Each row below holds a small network's activations on one input, seen along a few directions.
In each table, some parts of the input vary, and every possible input appears once, in random order.
Descriptions start from the smaller parts, as in this example, which fits no table here: one of 3 separate values, together with either a single point or one of 9 places along a line or (one of 4 places along a line, together with one of 5 places around a ring).
Shared parts are said once, and a part with two or three values counts as separate values.

Other details of the inputs vary at random and push rows far along three fixed directions, the same in every table; ignore that.

Rows:
R1: [ -4   3 -10  15  17  17  11   9 -13   7 -18 -16  -6]
R2: [ 16   4   2   4   3 -21  19   1 -21 -11  22   2   1]
R3: [  5  10   1  13  11  21  15 -16   1   2 -15  -5   1]
R4: [-28  -5   2  10  32  28   0  34 -23  -6 -26 -16 -16]
R5: [ 33  12 -14 -14 -19 -24  -5 -12  28   1  31  10   9]
R6: [  3   5  -3  57  -8 -17  32 -27  -4  19 -34  15  -6]
R7: [ 12  16  -5 -31   9   0  -6   9   3  -7  32   4   8]
R8: [  1  23 -23  36   0  14   6 -31  27  32 -28  17  -1]
R9: [-25 -16   8  11  19  -7   8  41 -12 -13 -12 -16 -32]
R10: [ 12  33 -45  -3  -7  30 -21 -27  20  35 -15  12  26]
R11: [ 24  -2  24  32   0 -48  48 -12 -40 -22  25  15  -2]
R12: [-33 -13  13  11  16  -8  -4  37 -12 -20 -13  -3 -19]
R13: [ 28  21 -18 -36  -4 -20 -13   1   3  -7  54  18  16]
R14: [  8  15  -2 -49   1  -1 -22  18   3 -12  36   2  12]
R15: [-12   5  -7 -25  -6 -12 -27  26  12  -5   9   7   2]
R16: [ 24  -3  42  25   1 -41  47 -23 -31 -33  23  20   1]
R17: [-32 -19  35 -18  18 -13  -3  52 -43 -45   5  -9  -9]
R18: [-37 -15  20  -9   5  16 -10  33   4 -20 -29 -17 -18]
R19: [ -5  -9  18 -62  -3   4 -31  50  -9 -31  23 -25   7]
R20: [-13   4 -18   1  12   5 -13  20  12   4  -1   4 -16]
R21: [ -1 -35 -34 -46  -8  43 -48 -17  22  46  24 -29  17]
R22: [-27 -73  40  24   6   6  14  -8 -46   4  -3 -17 -16]
R23: [ 11  13  -9  46  -8   3  30 -37 -16  20 -32  10  10]
R24: [ 36   8  14   5 -18 -28  21 -28 -11 -10  18  15  21]
R25: [ -4  -2  -3 -41 -14   1 -32  29  23 -12   9 -16   2]
R26: [ 10  12 -12  12  -2   6   5 -20  29  10  -9   6  -6]
R27: [  9  34 -29  -9 -14  31 -21 -33  23  34 -20  12  30]
R28: [  4  13   9  56   9   3  39 -39 -16   9 -25  22   7]
R29: [ 23   4   0  -3  -9 -51  16   4  -1 -11  45  14  -9]
R30: [-39  -4   9 -37   0  11 -35  45  13 -13 -10 -11  -4]
R31: [ 33  21   1 -30 -24 -14  -3 -28  10  -5  26  17  29]
R32: [-14  25 -34 -24 -10  33 -44   1  44  29 -21  -1   9]
R33: [-35 -11   2   7   6   7  -6  32  -6  -6 -28 -18 -21]
R34: [-21 -14  13  -4  20  30   1  36 -17 -18 -22 -33 -12]
R35: [  1  -3   1  28   3  -3  19  -2   8  -2 -11  -5 -15]
R36: [ 22  28 -24   7  -3 -11   2 -27  32  20  18  22   0]
R37: [  6  -2  25  -3 -15 -32  13  -2   4 -19  12  15  -3]
R38: [-25 -13  16  53  -1  16  21  -2  -5   4 -65  -8 -14]
R39: [ 30 -43  -1 -39 -14 -18 -21 -28  -4  16  67  -3  16]
R40: [  8  -5  19  14   8 -54  24  15 -16 -26  39  25 -19]
R41: [ -9   3   0   5  -1   8   0  -1  19  -2 -13  -2  -9]
R42: [  0 -48   3 -28 -17  15 -34 -25  -8  27  13 -14  11]
R43: [ 23  14 -12  24  -5  13  16 -32   4  14 -14   0  14]
R44: [-21  12 -15  16  11  64  -8 -13  11  23 -66 -20   4]
Description of these inputs: one of 4 places along a line, together with either a single point or (one of 2 separate values, together with one of 5 places around a ring).
The inputs of R30 and R32 match in every part but the place on the line of 4. If R27 is changed in the same way as R30 into R32, which row does it become?
> R28
The inputs of R5 and R25 match in every part but the place on the line of 4. If R29 is changed in the same way as R5 into R25, which row does it become?
> R33
A walk changes only the place on the ring of 5. It starts at R37 and steps to R38. List the rest of the walk in order.
> R6, R15, R30
Which other rows agree with R1 in the place on the line of 4? List them by row number.
> R3, R4, R7, R9, R20, R21, R26, R34, R35, R36
A walk changes only the place on the line of 4. It starts at R3 and steps to R44. List the rest of the walk in order.
> R16, R31

Rows:
R45: [ 10   0  -2 -22  -6 -16 -10   2   3  -3  30   7   5]
R46: [-45 -26  19  14  18  16  -1  35 -14 -12 -34 -20 -26]
R47: [-12 -10   6 -19   3  -1 -13  19  -6  -8  10  -6  -2]
R48: [ -2 -10  12 -31  -2 -11 -14  19  -2 -17  24  -4  -1]
R49: [  0  -9  14  53   4 -15  37 -22 -16   3 -17  14 -11]
R50: [-38 -33  42  18  20   4  15  34 -37 -30 -26 -17 -22]
R51: [ 23  70 -21  -1  -3 -36   9  17  33 -21  15  35   1]
R52: [-18 -20  28  57  15  -6  39  -6 -33  -7 -31   4 -17]
R53: [ 7 -1 -4 -8 -1 -4 -3  1  2  1 14 -1  0]
R54: [ 13  13 -23   9  -7  22  -3 -30  17  28 -16   1  12]
R55: [ 20   6  -7   8  -6  -5   8 -26   6  11  10  10   8]
R56: [  9   0   2 -16  -9  -8  -7  -2   5  -3  15   3   6]
R57: [-22   3 -23 -23  -1  41 -39  14  19  22 -29 -19   5]
R58: [ -7  -5   0  21   2   2   9  -1  -1   4 -16  -2  -8]
R59: [ 18   5   1  13  -6  -9  16 -23  -5   3   4  10   8]
R60: [ -7 -10  13 -13   2  -2  -3  18  -9 -15   4 -10  -4]
R61: [-20 -16  11 -29   6   1 -18  41  -8 -20   6 -18 -10]
R62: [ 25  10  -8  -8 -15 -16   1 -20  13   5  21  10  11]
R63: [  9  10 -15  14  -9  17   0 -31  10  24 -20   6  14]
R64: [ 23  10 -16  -7 -11 -14  -4 -18  17  11  26  11   6]
R65: [ -5 -14  18  36  13  -8  31  -5 -27  -7  -8   2 -10]
R66: [ -5 -10  11 -22   1  -3 -10  15  -7 -13  14  -5   1]
R67: [ 17   0   2 -23  -7 -17  -4   1   6  -9  33   2   5]
R68: [ -5 -12  14  26  11  -7  21  -3 -20  -5  -4   3 -10]
R69: [-24  15 -50   8   4  81 -35 -14  32  56 -73 -23  10]
R70: [ 3 -3  4 -7 -3  0 -3 -5 -3 -1  6  2  6]
R71: [ 13   6 -12  10  -8  -7   3 -22  10  15   6  13   4]
R72: [  4  -8  20  55   6  -7  44 -27 -27  -2 -22  10  -4]
R73: [ -6 -10   6 -15   4  -6  -6  22  -2 -12  14  -9  -9]
R74: [ 14  -2   6 -12  -2 -11   4  -3  -7  -8  23   3   6]
R75: [-35  -9  -6 -19  11  53 -30  28  -1   7 -39 -33  -1]
R76: [ 20   7  -6   7  -5  -3   8 -27   2  11  10  11  11]
R77: [  8  13 -24  12  -6  18  -3 -26  11  28 -19   3  12]
R78: [ -7  61 -16 -25   4  -3 -13  44  29 -24 -12   7  -3]
R79: [-12 -10   6 -16  -1  -6 -12  23   2  -9   7  -7  -8]
R80: [ 5 -1 -5 -2  0 -4 -2 -3  3  4 10  2 -1]
R81: [ 22   6  -4   0  -7  -9   7 -24  -1   6  19  11  12]
R82: [  2   6 -16  -9  -4  12 -13  -4   9  14  -5  -4   8]
R83: [  6  -1   1  33   1   0  21 -25   0  10 -12   7  -3]
R84: [  1  -8   6 -33   2 -11 -14  20  -7 -14  32  -5   1]
R85: [ 2 -5  5 -2 -4 -9  1 -3  3 -3  8  3 -1]
R86: [ -3  -9  12 -30  -5 -13 -14  21   2 -18  21  -6  -2]
Describe the family of inputs behind these rows.
> one of 2 separate values, together with either a single point or (one of 4 places along a line, together with one of 5 places around a ring)

Rows:
R87: [ 24   1   6 -21 -10 -39   2  -4   1 -13  50  14   5]
R88: [-17 -26  22 -31   9  16 -15  27 -24 -19   5 -26   0]
R89: [-12  10 -16  35   5  37   5 -21   6  26 -53  -4   3]
R90: [ -7 -25  11  78  10  17  43 -46 -26  26 -48   2  -8]
R91: [ 51  15   5  -2 -16 -41  26 -38  -7  -7  49  28  21]
R92: [ -4   8  21 -16   9 -30   7  38 -13 -40  24   4 -11]
R93: [ -2  32 -16 -30   0  13 -21  25  17  -7  -6  -4   8]
R94: [  3  29 -36 -76 -15  25 -60  24  41   9  16 -12  21]
R95: [ 38  38 -20  17 -13  -8  17 -45  16  19   4  25  21]
R96: [ 37   8  -7   7 -16 -26  12 -39   6   9  32  24  16]
R97: [-28  15 -25 -48   3  30 -50  48  31   2 -16 -22  -4]
R98: [ 11  28 -38  17  -9   4  -6 -25  39  33 -14  16   1]
R99: [-34 -26  40   9  21 -16  16  45 -30 -38  -5 -11 -28]
R100: [ -5  -7 -20  48  -2  26   8 -39  12  43 -44   1  -3]
R101: [-32 -49  26  35  15  10  16   5 -29  -1 -25 -17 -24]
R102: [-50 -15 -12 -11  11  44 -37  43  18  12 -46 -31 -19]
R103: [ 12  -8  40 -19   4 -46  19  26 -33 -51  48   6  -3]
R104: [ 21  -9   3 -25  -9  -9  -6 -13  -6   1  35   1  16]
R105: [ 12   6 -23   1 -13   0 -11 -22  24  24   5   7   5]
R106: [-18 -27  40  32  17 -10  35  11 -42 -27 -13  -3 -16]
Describe the family of inputs behind these rows.
> one of 4 places along a line, together with one of 5 places along a line
The inputs of R98 and R93 match in every part but the place on the line of 4. If R101 is changed in the same way as R98 into R93, which row does it become?
> R88
Change only the place on the line of 5 in R104. List by row number the other rows that result.
> R89, R92, R94, R106
